Look-ups in named tables: a row name and a column name give one cell, copied from the table.

Table gotuno
,nagudu,tovil,vavu,movigez,kubonek,mesi,kigerum,tel,devimot,vofut
govom,4176,6097,3438,7857,2034,6063,2648,9534,5793,4386
lol,4131,6517,3121,7541,2469,6504,3380,9272,5367,4652
zev,4269,6693,4424,7675,2627,6378,1322,7721,4497,5691
kez,5981,6000,6453,6846,7542,6270,6487,5603,6183,5852
sab,7193,4752,5289,4293,9758,6075,6612,2935,8625,5661
vof,6315,7163,6104,5791,5844,5860,6735,6306,6962,6698
lipat,5119,7683,5243,8155,3029,9029,717,7959,4323,6285
nor,6639,6555,5805,7403,6227,5779,6077,6162,5912,5874
rad,5185,7085,4724,7266,7654,6280,5386,6634,6109,5630
tedus,5354,4342,4696,5714,6145,7498,4154,7516,7285,5313
lar,7056,6356,6421,5333,6807,7018,6952,6496,6893,5957
momu,3622,5986,3088,7711,3117,7053,3575,7836,5832,5100

sab, tel => 2935
nor, tovil => 6555
rad, devimot => 6109
lol, mesi => 6504
zev, kigerum => 1322
govom, devimot => 5793
sab, mesi => 6075
Which row has the largest devimot? sab

dod:
,fek,vapul,tig,pil,saz,nezogud,kug
tul,66.7,16.3,23.9,78.1,40.7,40.6,76.6
gis,20.5,73.0,68.4,64.7,32.9,29.1,65.3
dini,52.6,78.6,42.4,74.7,51.1,76.4,65.1
mutedu,78.7,38.9,60.3,16.4,31.3,26.7,72.0
fikaz,60.8,67.9,35.9,57.1,14.5,28.9,25.6
katuna,44.2,20.4,58.6,45.2,58.5,35.4,66.3
nemagi,74.2,46.4,14.4,50.7,44.4,21.7,33.8
lolose,42.7,68.1,51.0,45.6,46.6,72.7,24.0
mub,66.0,60.3,20.3,28.4,32.2,75.2,44.1
gopurun,61.5,41.0,78.7,65.9,56.6,73.9,27.8
favupu,14.0,76.8,23.9,69.4,36.1,53.8,24.5

fikaz, fek -> 60.8
gopurun, pil -> 65.9
nemagi, kug -> 33.8
nemagi, pil -> 50.7
favupu, nezogud -> 53.8
dini, nezogud -> 76.4
fikaz, nezogud -> 28.9
katuna, pil -> 45.2
tul, fek -> 66.7
nemagi, tig -> 14.4
nemagi, nezogud -> 21.7
fikaz, saz -> 14.5
mub, nezogud -> 75.2
fikaz, kug -> 25.6
tul, tig -> 23.9
mutedu, kug -> 72.0
mub, saz -> 32.2

rep
         nakuro  zoze  linogo  bov  firez  paruv  zom
gelep       192   193     231   81     32    165  101
zedoli      216   103     151   47     49    151  162
refalaf     116   114     115  115    115    115  116
tof         119   117     118  114    112    117  115
gomip       132   168     181  115     81    136   89

What is the bov of gomip in rep? 115
What is the zom of tof in rep? 115
What is the bov of refalaf in rep? 115
What is the nakuro of refalaf in rep? 116
What is the zoze of refalaf in rep? 114
What is the firez of gomip in rep? 81
What is the zom of gelep in rep? 101
What is the linogo of tof in rep? 118
What is the linogo of gomip in rep? 181

Table fogu
         mos  ligob  vil  rupabik  gedo  rukega  lek  tus  dun
nuruvup  174    104  157      110   132     120  196   48  132
zuz      117     74  139       76   114     100  191   88  143
zimil    100    129  137       77   140     128  132  126  106
kibiso   207    186  172      159   160     133  103   94  158
fil      110     75  135       75   115      98  187   91  144
gozagev   98    131  132       74   136     136  134  132  122

nuruvup, dun -> 132
fil, mos -> 110
gozagev, tus -> 132
zuz, mos -> 117
zimil, mos -> 100
gozagev, rupabik -> 74
gozagev, lek -> 134
zuz, ligob -> 74
Row with the largest rukega: gozagev

Table papuf
|  | mobe | rina | gokel |
|---|---|---|---|
| tefaz | 36 | 20 | 118 |
| dovok | 49 | 51 | 54 |
| narabif | 71 | 136 | 214 |
| daf | 71 | 53 | 97 |
| ges | 18 | 77 | 192 |
| pofati | 98 | 67 | 63 |
| ruba | 93 | 151 | 45 |
| gupu | 61 | 86 | 20 |
| pebamaz | 70 | 5 | 61 |

ruba, mobe: 93
dovok, gokel: 54
pebamaz, rina: 5
dovok, mobe: 49
pofati, gokel: 63
gupu, mobe: 61

fetez:
	pimal	futusu	sodar	depiva
zulapa	62	68	18	-89
lov	-48	-71	36	10
bisiz	32	41	32	-64
tigaza	74	-30	39	51
komata	86	59	28	-90
tulom	51	28	31	83
nanagu	98	73	37	-78
pip	66	-39	41	52
ger	70	32	56	90
vazomuv	1	-63	41	38
gif	86	-40	36	53
dum	-98	84	25	-37
dafituv	30	74	16	-82

komata, depiva: -90
tulom, futusu: 28
dum, futusu: 84
ger, futusu: 32
vazomuv, pimal: 1
dafituv, futusu: 74
tigaza, depiva: 51
bisiz, sodar: 32
gif, sodar: 36
lov, futusu: -71
tulom, depiva: 83
zulapa, sodar: 18
gif, pimal: 86
tulom, sodar: 31
komata, pimal: 86
nanagu, futusu: 73

